A small network was shown many inputs. Here are its activations along a few directions, one row for each input.
Each table varies a few parts of the input and shows all the possible inputs, shuffled.
A made-up example of a description, with smaller parts first: one of 6 places along a line, together with either a single point or one of 9 places along a line or (one of 2 separate values, together with one of 5 places around a ring).
Shared parts are said once, and a part with two or three values counts as separate values.

Other details of the inputs shift rows strongly along two fixed directions, in all tables alike. That doesn't count.

A family of inputs:
x1: [-14 -35 -30  14  27  67  26  24  45 -31  24  21 -20]
x2: [-18 -37 -15  28  29  70  27  20  45 -22  15  16 -13]
x3: [-42  22  32  28 -28 -11  -2  -8 -36 -10  -5 -25  28]
x4: [ 19 -27   2  37  21  84  16   4  48  -9  47   2 -28]
x5: [-49  17  64  30 -37 -12  -9  10 -10 -27 -10 -39  25]
x6: [ -3  32  75  35 -43  -9 -26 -13 -17  -3   8 -37  17]
x7: [  0   1 -44 -38  21 -34   9  -4 -20   9  -2  10   1]
x8: [  9  -8 -32 -34  16 -37  -6   2 -11  21 -38  27  -2]
x9: [-17   8  62  18 -16 -10  -4  -1   6  -3 -15 -33   6]
x10: [-23  11  68  33 -29  -4 -12  -7   2  -6 -19 -27  13]
x11: [ 26  -4 -23 -44  12 -33  -5   3   7   7 -16  17 -16]
x12: [ 27  -1 -25 -39  -2 -37 -13   4  -2   3 -19  21  -8]
x13: [-48  19  68  36 -42 -11 -12   7 -18 -19 -19 -31  28]
x14: [ -2   2 -35 -24  15 -34   1 -13 -32  21 -22  14   8]
x15: [ 45   6 -17 -39  11 -30 -10  -8  -1  21   8   8 -21]
x16: [-13 -29 -57  18  23  70  25  14  19 -29  34  18  -8]
x17: [ 49   2 -18 -28   9 -26 -16 -15  -9  35  -7  17 -16]
x18: [ 20   2 -11 -23  -9 -20 -17   0  -7   4 -26  18  -3]
x19: [ -6   6 -26  46   7  82  35  -5  26   5  69  -7  11]
x20: [ 36  16  -1 -23 -10 -30 -20  -8 -12  12   5  -2  -9]
x21: [  3  -4 -39 -32  26 -34  12  -8 -22  19 -10  14   4]
Each input here is: either a single point or (one of 4 places along a line, together with one of 5 places around a ring).
A walk changes only the place on the ring of 5. It starts at x11 and steps to x9. List the rest of the walk in order. -> x10, x18, x12

A family of inputs:
x22: [-16  -2 -48 -30  -6 -31  -6  13 -32 -12 -30  29  13]
x23: [  3  17  12 -18   5 -44  -6 -18 -38  14   4 -22   2]
x24: [ 18 -25 -39 -28  44  -8   9  -7  -6  22 -20  28 -19]
x25: [-15  36  60  -2 -26 -82 -21 -27 -51  47 -47 -32  31]
x26: [ 37 -16 -55 -20  24  19  12  -3  30  30 -10  43 -18]
x27: [-22   1 -65 -27  14 -14  20  11 -20  -4   4  15  14]
x28: [ 44  -8 -66 -18  28   9   9 -10  -7  29  22  30 -11]
x29: [-31 -26  40  48  15  61  21  14  44 -30  16 -24 -10]
x30: [ 28  17   7  -5 -31 -14 -24  -8  -3   8 -13   7   0]
x31: [-73 -28  -6  60  11  80  39  21  30 -42   6   2  21]
x32: [-25 -12  62  49 -21  49 -10  13  24 -51  20 -35  -6]
x33: [ 53 -21 -69 -22  22  15 -14  -5  -5  17  -1  55 -21]
x34: [ 11   7   1 -29   7 -40  -1  -6  -6   1  11 -20  -6]
x35: [-13 -11  47  45 -28  72  -2  25  44 -41  32 -13 -10]
x36: [-36  -3  67  52 -10  47  16  17  46 -20  10 -25   3]
x37: [ -4  57  65 -27 -37 -87 -20  -7 -26  15  -6 -48  22]
x38: [ 54  -7 -76 -31  22  27  11  -5  26  20  31  39 -19]
x39: [-11  25  63   3 -31 -58 -32 -17 -50  -3 -29 -30  13]
The inputs of x30 and x38 match in every part but one. If x39 is changed in the same way as x30 into x38, which row does it become? -> x23
What do these inputs look like to the network? -> one of 3 separate values, together with either a single point or one of 5 places around a ring
Which other rows does x33 become when the choice among 3 separate values takes its other values? List them by row number. -> x25, x28

A family of inputs:
x40: [ -1  -7 -29  23  15  41  16  -7  -5   3  38   6   5]
x41: [ -8  19 -21 -33  -3 -71  -5 -18 -46  28 -38   4  21]
x42: [-23   6  81  37 -28  -5 -18  -2  -7 -15 -21 -31   9]
x43: [-36  23  40  48 -30  26   3  -4 -16 -25  37 -34  24]
x44: [  3 -36   9   7  21  35   6  14  39 -23   1   6 -28]
x45: [ -6  11   0 -49   6 -81  -4   4 -22  21 -44   2   9]
x46: [  9  11 -27 -57  -9 -77 -18   7 -31  15 -48  24  10]
x47: [ 50   8  -6 -31  10 -24  -8 -11  15  33   9  -1 -22]
x48: [ 21 -22 -76 -13  48  37  27   4  15   5  40  23 -19]
x49: [ 37   9  18  16  -8  15  -9 -12  10  20  18  -5  -8]
x50: [-45   1  20  22   1   9  21   2   2 -11   2 -29  14]
x51: [  8 -26 -88 -23  27  35  20   7  13 -13   6  48  -9]
x52: [  8 -25   0   8  -1  39 -10  15  28 -34  -2  19 -23]
x53: [ 15  34  60  12 -43  -7 -25 -13   1   3  13 -27   3]
x54: [-32  -8  21  34  -7  27   6  13   4  -8 -10  -6  12]
What do these inputs look like to the network? -> one of 3 separate values, together with either a single point or one of 4 places along a line
The inputs of x42 and x44 match in every part but the choice among 3 separate values. If x41 is changed in the same way as x42 into x44, which row does it become? -> x50
List by row number the other rows that have the choice among 3 separate values in common with x46. -> x43, x51, x52, x53
Which other rows does x54 become when the choice among 3 separate values takes its other values? List them by row number. -> x45, x46

A family of inputs:
x55: [ 15 -12  26  39   8  42  -1 -16  19  26   0   5  -7]
x56: [ 43 -12 -29 -37  24 -15  -2 -10   7  14   2  13 -26]
x57: [ 37  -7 -25  -8  -3  18 -10  -4  10   0   6  21 -17]
x58: [ 20  10  13  -8 -10 -15 -10 -11   3   7  -3  -9  -5]
x59: [-21   5  30   0 -15 -34 -13  -4 -26 -11 -26 -17  10]
x60: [-12  21   0   2 -17 -20  -1 -13 -24   6  -2 -15  19]
x61: [ 14  -4 -65 -20  15  11  12   3   5  12   9  31  -2]
x62: [-16  10   7   8  -1  -8   5 -11 -21  -3   9 -20  12]
x63: [-11   4  -7  10  -1   4   4  -8 -19  -5  13 -10   8]
x64: [-11  21   1   6 -22 -14  -5 -12 -27   1  -3 -10  20]
x65: [-10   0  50  47 -12  54   4  11  37 -17  33 -22  -2]
x66: [ 27   8   2 -11 -12 -13 -13 -11  -1   8  -4  -1  -7]
x67: [ 12   0  22  24 -15  34  -8  10  18  -8  20   2  -5]
x68: [ 20   0  -1  12 -14  32  -7   5  21  -5  12  12  -9]
x69: [ -7  -3 -15   9  10  16   7   2 -10  -3  22   1   3]
x70: [  5  -1 -11 -50  19 -68  -5   0 -22  15 -33   5  -5]
x71: [-27  27  26   3 -16 -26   9  -7 -10  10   0 -31  24]
x72: [-22   5  21   0 -13 -25  -4  -2  -9  -8 -28 -14  10]
x73: [-19  11  24   2 -29 -28 -15  -3 -22 -11 -32  -9  15]
x74: [-13   7   5  -5 -21 -19  -9   8  -8  -7 -29   7  11]
x75: [ 33 -13 -15 -14  20   9  -4   2  13   4  16  13 -24]
x76: [  5  21 -23 -33  -3 -53  -1 -17 -31  22 -15  -3  14]
x77: [ 23  17  11 -21 -13 -31 -10  -6   3  18  -9  -3  -1]
x78: [  4  -9  24  25   5  48  11  10  43  -8  31 -10 -13]
x79: [ 33  20   7 -34 -11 -54 -22  -2 -14  27 -13   4  -1]
x80: [ 17  13  33   1 -18 -19 -25  -4 -16   2   2 -10  -3]
x81: [-25   2  16  13 -17   5   0  10   7 -13 -15  -3  10]
x82: [-33 -30   7  45  12  80  22  28  47 -36  21   5  -6]
x83: [  7  -3  29  27 -10  30  -8  -5  10 -14  21 -15 -10]
x84: [ 12  13 -44 -37   7 -36   6  -5 -13  24  -8  16   8]
x85: [ 17   1  20   4  -3   1 -14  -1   1   0  13  -6 -11]
x86: [-54  16  73  33 -29  -5   6   6  10 -18 -16 -43  22]
x87: [ 15  17  21 -16 -10 -26  -4  -6  10  15  -5 -14  -3]
x88: [ -3  12 -17  -9   1 -15   3   4 -15  13   6   5  12]
x89: [ 19 -34 -90  -9  46  66  37   4  36  -3  31  37 -23]
x90: [ -4 -16 -27   3  32  32  24   4  10  -4  30   4  -8]
x91: [ -5  -5  -9 -13   2 -15  -3  15  -1  -1 -18  15   2]
x92: [-15  15  14  -1   2 -26   1  -5 -26   6   7 -20  13]
x93: [ 15 -20 -51 -40  26 -16  10   0  10   6 -23  25 -15]
x94: [ 28 -24 -17  -2  30  40  10   5  33  -3  29  11 -31]
x95: [-17  22  14  -9  -1 -34   8  -1 -14  16   3 -21  18]
x96: [  1   2  -2 -28  -4 -50 -20   4 -33   2 -31  12   3]
x97: [  3 -32 -47   1  18  45  12  10  26 -18  -1  31 -16]
x98: [ 25 -18 -78 -19  26  30  12  13   7   7  19  49 -10]
x99: [ 37 -23 -97 -55  51  -8  19  -6  -2  19   9  39 -22]
x100: [-15  -7  23  19   6  -7  -2 -11  -8  23 -38   5  10]
x101: [ 17  12  29   3 -21 -18 -24 -11 -18  -2  -2 -12  -3]
x102: [ 10   3  15  19 -15  33  -2   4  26  -5  15  -2  -6]
x103: [-23 -15  18  23   2  24   0  13   6 -23   3  -4  -2]
x104: [-33  12  47  54  -7  19   6 -22 -14  24  -3 -23  27]
x105: [ 37 -20 -37 -14  23  33  12  -3  36   3  15  18 -28]
x106: [-34  -3  22  58 -14  61   9  -1  -1 -32  34 -21  12]
x107: [-21  12  31   2 -24 -31 -16  12 -18  -6 -26  -4  18]
x108: [-26 -22   6  22  16  44  21  22  37 -20  10   0  -5]
x109: [ 19   4  19  -6  -3 -15 -12 -11  -4   3   3 -12  -9]
x110: [-13 -15 -15   2   7  20  11  14  24 -13 -10  15  -3]
x111: [ -7 -11  -3 -15  14 -20  -3   8  -7  -5 -16   5  -5]
x112: [ 18   3 -43 -31  11 -30  -7  -4 -34  15  -1  22   1]
x113: [-41 -19  36  47  -2  50  10   9  18 -40   9 -21   1]
x114: [  6  -2 -16 -50  16 -66  -4  -7 -24  11 -37   4  -5]
x115: [-13  29   5   0 -27 -27  -6  -5 -26   8  -8  -8  25]
x116: [-21  -8  17  18 -12   8  -8   3 -11 -25 -12  -4   4]
x117: [-23  14  15  14  -5  -1   9   5  -5   2  14 -16  18]
What do these inputs look like to the network? -> one of 3 separate values, together with either a single point or (one of 4 places along a line, together with one of 5 places around a ring)
The inputs of x66 and x97 match in every part but the choice among 3 separate values. If x68 is changed in the same way as x66 into x97, which row does it become? -> x74
The inputs of x80 and x112 match in every part but the choice among 3 separate values. If x109 is changed in the same way as x80 into x112, which row does it become? -> x62
Which other rows does x77 become when the place on the ring of 5 takes its other values? List them by row number. -> x58, x65, x75, x109
A walk changes only the place on the line of 4. It starts at x74 and steps to x81. List the rest of the walk in order. -> x110, x86
Which other rows does x75 become when the choice among 3 separate values takes its other values? List them by row number. -> x92, x111
Which other rows does x85 become when the choice among 3 separate values takes its other values? List them by row number. -> x69, x103
